These are the activations of a small neural network, seen along a few directions. Each row is one input.
In each table, some parts of the input vary, and every possible input appears once, in random order.
Descriptions start from the smaller parts, as in this example, which fits no table here: one of 4 places along a line, together with either a single point or one of 9 places around a ring or (one of 3 separate values, together with one of 5 places around a ring).
Shared parts are said once, and a part with two or three values counts as separate values.

Other details of the inputs shift rows strongly along three fixed directions, in all tables alike. That doesn't count.

Rows:
r1: [ 23.9  18.0  28.6 -15.4  11.4  -9.3  15.3 -50.8 -44.8  -6.0  23.5 -15.9]
r2: [ 18.4  55.7  60.3   6.4 -32.9  36.0 -40.7   2.6  41.1  27.9  35.9  -1.8]
r3: [  3.9  -2.9   0.7 -26.1 -33.3  -3.8  -2.6  40.6  24.4  37.5  12.1  -7.7]
r4: [  3.1  15.0  20.0  26.7 -25.3  42.7 -33.7  18.0  67.8  13.3   5.5  34.3]
r5: [-17.2 -19.9 -21.7 -12.1 -40.4   3.4   7.5  42.1  62.8  19.9 -22.0  12.4]
r6: [ 31.7  21.9  38.0 -37.0 -35.2 -19.3  23.3 -34.3 -21.2   5.1  17.9 -33.8]
r7: [ -1.3  31.5  10.0  17.5  29.5  -0.9  -8.4 -51.9 -16.0 -26.4  -5.1   3.2]
r8: [  3.6  13.3  15.4  33.9  25.6  38.9 -47.6  12.5   5.1  16.8   8.2  17.3]
r9: [  0.0  -5.5   3.7 -10.4 -39.7   3.3  -6.5  35.0  16.4  27.1  10.5  -4.4]
r10: [-18.7 -41.0 -38.4  33.3  48.6   7.0 -23.4  28.2 -40.1  -0.5 -23.3  19.3]
r11: [ -5.9 -62.9 -40.3  -7.2  34.0 -27.7  30.1  -8.3 -76.0 -31.9 -14.1  -5.7]
r12: [-16.5   1.6 -19.2 -25.0 -43.0 -18.8  32.9  16.6  32.2   7.9  -5.6 -11.0]
r13: [ 15.2  47.8  45.2  -7.1  -1.8  -2.4 -14.8   1.2  60.7  -5.6  16.7  -5.8]
r14: [-20.3 -40.0 -25.9  13.9  29.8 -20.0  -7.9  43.2  22.1 -37.9 -26.4  13.1]
r15: [ -5.5  38.4  13.0  47.6  75.7  43.1 -64.6  -9.1 -14.7  12.3  10.3  17.3]
r16: [ 14.2  21.3  17.6 -38.7 -30.8 -33.8  44.4 -61.4 -14.6 -27.8   9.5 -43.9]
r17: [-15.2  -4.6 -19.7  35.7  34.4  27.8 -29.6   9.6  39.3  18.4 -27.7  44.3]
r18: [-31.1  38.7 -10.0  28.6  73.1   8.2  -6.2 -54.1 -36.1 -37.1 -11.1  -4.4]
r19: [-12.0 -23.8 -24.2 -10.6 -26.8 -20.2  19.9   8.9   6.9 -23.1 -18.8  -2.3]
r20: [  4.9 -26.7 -19.1  12.7   2.8   3.4 -12.7  33.0  -4.1  30.1  -7.8  19.1]
r21: [  2.2   4.2   9.4  42.9  26.3  41.5 -30.4  10.8  -7.0  16.3  15.7  45.2]
r22: [  9.4 -41.4  -9.9 -23.6 -32.0 -16.4  26.1  19.2 -15.4   1.4   5.2  -1.2]
r23: [ 22.5  -2.3  -1.1 -22.1 -39.6   2.1   0.6  45.8  39.3  65.5  14.2  -0.1]
r24: [ -2.4   2.6 -22.3 -34.2 -42.3 -28.7  49.7   3.9  22.3  20.5  -7.3 -16.0]
r25: [ -1.7 -54.2 -41.5   8.2  12.1   2.0  22.2  28.0 -36.3   9.8  -4.5  19.3]
r26: [-25.0 -43.0 -50.9  24.2  24.2  -5.7   3.6   9.8 -19.2 -31.0 -39.6  18.0]
r27: [ -3.5  44.4  23.8  25.2  23.7  23.2 -18.9 -57.6  -3.2 -30.2   7.8  -4.9]
r28: [-11.7  45.1  41.6  -1.0  36.2 -22.2 -17.7 -32.8   4.3 -66.7   7.9 -22.3]
r29: [ 24.4 -15.2   7.7 -10.3 -48.1   7.5  -2.6  40.5  34.0  49.8  10.2   8.5]
r30: [-34.7 -39.1 -51.6  14.8  32.8  -2.9   6.6  10.0  -5.5 -18.3 -46.5  11.0]
r31: [  3.9  -5.9   9.7 -23.3   6.3 -21.7  22.3 -34.9 -59.1 -30.9   1.1 -36.9]
r32: [ 22.2 -25.7 -12.1 -51.7 -31.6 -45.2  72.2 -22.8 -54.8   4.4  16.3 -32.5]
r33: [ 19.5  54.7  63.4 -15.7 -23.7   8.5  -8.5 -41.9 -10.6 -10.3  31.4 -31.9]
Description of these inputs: one of 3 separate values, together with either a single point or one of 4 places along a line or one of 6 places along a line.
- The inputs of r8 and r29 match in every part but the choice among 3 separate values. If r25 is changed in the same way as r8 into r29, which row does it become? => r32
- Which other rows does r31 become when the choice among 3 separate values takes its other values? List them by row number. => r6, r33
- List by row number the other rows that have the choice among 3 separate values in common with r33. => r2, r3, r4, r5, r9, r12, r19, r21, r22, r28
- Start at r27 and move only the place on the line of 4, one step at a time. The first step leads to r26. Which rows follow, in order? => r30, r18
- Which other rows does r23 become when the choice among 3 separate values takes its other values? List them by row number. => r3, r15
